A small network was shown many inputs. Here are its activations along a few directions, one row for each input.
Each table varies a few parts of the input and shows all the possible inputs, shuffled.
A made-up example of a description, with smaller parts first: one of 4 places along a line, together with either a single point or one of 9 places around a ring or (one of 3 separate values, together with one of 5 places around a ring).
Shared parts are said once, and a part with two or three values counts as separate values.

A family of inputs:
r1: [ 20   2   2 -12   2  -3  11   8  10  13  21  19  -2  26   5  -8]
r2: [ 23   6  19 -10  16 -14  13  12  20  29   6  26   1  16   9   6]
r3: [-17  51  11  11  18  14 -26  10 -31 -23 -45 -82 -11 -44 -14  30]
r4: [  3 -14 -15 -14   2   2   3  -5   1 -14  20  15  -2  25   5 -19]
r5: [12  4 16  3 -8 -3 16  2 21 43  1 33  4  0  3 13]
r6: [ -8 -15 -21  -4 -24   7   3 -14   2  -2  18  24   1   8  -2 -10]
r7: [  9  -1  -3  -4 -24   3  12  -1  11  26  19  27   0   7  -2   2]
r8: [ 15   3  36  19   5 -19  21   0  24  24  10  18   4   5   1   9]
r9: [-17 -42 -25   1 -12   3  -5 -13  -3 -11  -5  20  10  -4   5 -18]
r10: [ -5 -13   0  14 -13  -9   6 -16   5 -20  28  12   2  13  -3 -15]
r11: [ -5 -41 -20 -14  13  -6  -7  -2  -4 -23   1  12   7  12  12 -24]
r12: [ -9  52  -4 -16  32  24 -31  20 -34 -16 -52 -76 -14 -31  -6  25]
r13: [-21  51 -11  -4   6  27 -31  14 -33  -5 -55 -67 -12 -48 -12  34]
r14: [-14 -43  -4  16   0 -12   0 -14  -1 -29   4   6  11   1   3 -22]
r15: [ 12   0  18  15 -13 -14  16  -2  14   7  29  14   1  13  -3  -4]
What do these inputs look like to the network?
> one of 3 separate values, together with either a single point or one of 4 places along a line
Changing only the choice among 3 separate values turns r9 into r14. The same change can be made to r13. Which row results?
> r3

A family of inputs:
r16: [ -4  -6 -25 -25   8  12 -12   9  -7  11 -29   3   0 -12  10  11]
r17: [ -9  -7  -9  -8  -6   9 -11   4  -4  21 -30   2   7 -29   4  13]
r18: [-17   1 -24   2 -30  17  -9  -7 -15  -7  -2 -12  -3 -17 -11   2]
r19: [-15   5 -35 -15 -11  25 -11  -5 -18 -14  -6 -11  -9   1  -8  -5]
r20: [  8  32  29  15   6 -15   5   6   4   1   6 -20  -6  -5  -8  16]
r21: [  7  33 -15 -24  -1  23   0  11  -5  20  -6  -5 -15   8  -6  12]
r22: [  1  32  20  16 -13   6   8  -1   4  20  -2 -14  -6 -15 -12  23]
r23: [-16   5  10  23  -2 -11  -6 -11  -9 -31   2 -26  -1 -11 -12  -4]
r24: [ 18  30  21   4  22  -8  -1  15  -1  -7   6 -21  -5  11   2   6]
r25: [  4  31  -1  -6 -18  17   1   7  -2  28  -4  -6  -8 -10  -9  17]
r26: [ 28 -31  12   2 -20 -18  39 -10  39  30  61  76   6  50   6 -22]
r27: [ -5  -1 -19 -15  12  12 -12  -1 -17 -30   2 -21  -5  14   0 -19]
r28: [-12  -6  10  15  -2  -3  -2  -3   2  13 -29  -7   7 -33  -1  19]
r29: [ 18  26   1 -23  21  10   1  16  -5   4   0 -15 -13  20  -1  -2]
r30: [  6 -59  -8  11 -31 -16  29 -27  26  -4  62  72  12  44   6 -40]
r31: [-20   2  -3  25 -26   5  -2 -15  -9 -16   1 -20  -2 -22 -13   8]
r32: [ 14 -69   5   0  -9 -26  28 -13  37  23  35  84  21  31  20 -26]
r33: [  4 -11  -7 -25  33   2 -13  12  -7  -3 -24  -7   3   1  15  -6]
r34: [  2  -6  14   2  35 -14 -12  11  -3 -12 -24 -14   8  -7  13   0]
r35: [ -7   3   1  12  14  -5 -10  -1 -14 -39   1 -29  -2   7  -4 -14]
r36: [ -5  -6  22  13  17 -22  -8   2   3  -6 -19 -11  10 -25   8  13]
What do these inputs look like to the network?
> one of 3 separate values, together with either a single point or one of 6 places around a ring
Changing only the choice among 3 separate values turns r21 into r16. The same change can be made to r20. Which row results?
> r36
Which other rows does r25 become when the choice among 3 separate values takes its other values? List them by row number.
> r17, r18

A family of inputs:
r37: [ -5  12 -21   0 -42  23  10 -13   5  19  25  28  -6  12 -11   7]
r38: [ 34  31  54   4  37 -28   8  26  17  29  -1  -8   0   7   6  14]
r39: [  8  28  44  26 -25 -14  18   6  18  50  -5  -5  -2 -33 -16  33]
r40: [ 13 -18   5  -1  16 -27  -2   2   3 -30  32   7   5  26   9 -27]
r41: [ 20   7 -12 -29  11  10  11  11   3   3  21  17  -8  46   3 -21]
r42: [ -4 -45  15  18  32 -28  -5  -7   4 -32   1   7  14  12  12 -32]
r43: [-45   6 -27  -8  26  14 -49   4 -43 -52 -66 -71   0 -51   1  12]
r44: [-26 -46 -29   7 -27   9  -4 -19   2   6 -12  35  16 -15   2  -4]
r45: [ -5 -47 -18 -21  30  -9  -3  -2   3 -15 -14  31  10  20  20 -24]
r46: [-24  66 -19  -3  14  35 -33   5 -44 -41 -34 -88 -22 -22 -19  20]
r47: [-28 -47   4  40 -23 -11   7 -27   4 -13  -2  10  14 -24 -11 -10]
r48: [ 33  30  20 -29  41  -5  12  29  19  46 -17  18  -7  15  14  26]
r49: [-10 -53 -36 -26   1  18  -6 -10  -2   8 -20  30   9   3  15 -22]
r50: [ 24  30   1 -37  13  18   9  16  18  65 -21  24  -6  -3  13  31]
r51: [  3 -22  18  31 -10 -25   9 -10   2 -31  30  -3   7   6   1 -22]
r52: [-15 -43  26  45   8 -28   6 -20   5 -35   3   2  18  -7   5 -21]
r53: [ 23  30  64  29   7 -31  17  16  19  29   2 -13   3 -14  -1  25]
r54: [ 17  18  20   8  20 -15   9  -4  12 -23  41   4  -3  42   0 -12]
r55: [ -8  14  15  37 -37   1  20 -27   9  -3  32   3  -9   3 -23  -2]
r56: [ 10  31  10  -2 -23  10   9  12  18  68 -16  23   0 -24  -3  43]
r57: [ 16 -30 -27 -34   9   0   1  15  -4  -6  12  20   0  32  12 -32]
r58: [-13 -20  -3  23 -38 -12  10 -21   4 -13  28  11   3 -11 -12  -8]
r59: [  6 -31 -47 -47 -14  21  -2   3  -3  10  14  31  -1  18  11 -13]
r60: [ -9 -25 -37  -7 -44  14   0  -8  -2  10  16  31   4  -2  -3  -4]
r61: [ 12   2 -31 -37 -14  35   8   0   0  22  20  22 -11  31  -1  -8]
r62: [ -7  76  12  -8  27  21 -32  23 -32  -1 -67 -82 -16 -51 -11  44]
r63: [  7  14  34  38  -8 -15  18 -14  10 -22  39  -6  -3  20  -7 -10]
r64: [-29  31 -36 -18  12  20 -45  13 -47 -49 -39 -80 -12 -37  -6  17]
What do these inputs look like to the network?
> one of 4 places along a line, together with either a single point or one of 6 places around a ring
Changing only the place on the line of 4 turns r55 into r39. The same change can be made to r54. Which row results?
> r38
Which other rows does r64 become when the place on the line of 4 takes its other values? List them by row number.
> r43, r46, r62
A walk changes only the place on the line of 4. It starts at r49 and steps to r59. List the rest of the walk in order.
> r61, r50

A family of inputs:
r65: [-22 -20  -9   6  20 -30 -28 -12 -21 -84  14 -30   6  -1   8 -25]
r66: [  4  71  -4 -23  11  36  -9  10  -9  27 -29 -29 -20 -10  -6  38]
r67: [ 17 -27 -25  -3 -62  34  39  -7  17  53  40  55  -5  31 -14 -19]
r68: [-39 -52 -79 -26 -32  36 -29  -7 -37 -27 -31 -10   4 -30   0 -16]
r69: [-43 -22 -58   1 -34  32 -21 -30 -30 -51   0 -15  -3  -9 -11 -19]
r70: [ 23  76  46 -15  63 -31 -22  34  -1  -3 -15 -40  -8   0   7  27]
r71: [-31 -34  32  60  25 -36  -8 -31  -5 -76   0 -30  15 -10  -1 -24]
r72: [ 19  27 -20 -40  10  52  -7  44 -21  60 -65 -39 -13 -24  -2  24]
r73: [ 22 -43 -33 -55   1  14  16   8  22  53   3  72   5  30  22 -12]
r74: [ 29 -12  20  -7  -8 -37  23  -1  32  10  59  53   6  33  15  -6]
r75: [ 13  61  87  40  67 -39   0  16  14   4 -31 -39   0  -9  -3  27]
r76: [  8 -25  44  63 -63 -32  45 -23  40  34  56  52  14  -2 -14   3]
What do these inputs look like to the network?
> one of 3 separate values, together with one of 4 places along a line
Changing only the place on the line of 4 turns r76 into r73. The same change can be made to r71. Which row results?
> r68
Which other rows does r69 become when the choice among 3 separate values takes its other values? List them by row number.
> r66, r67
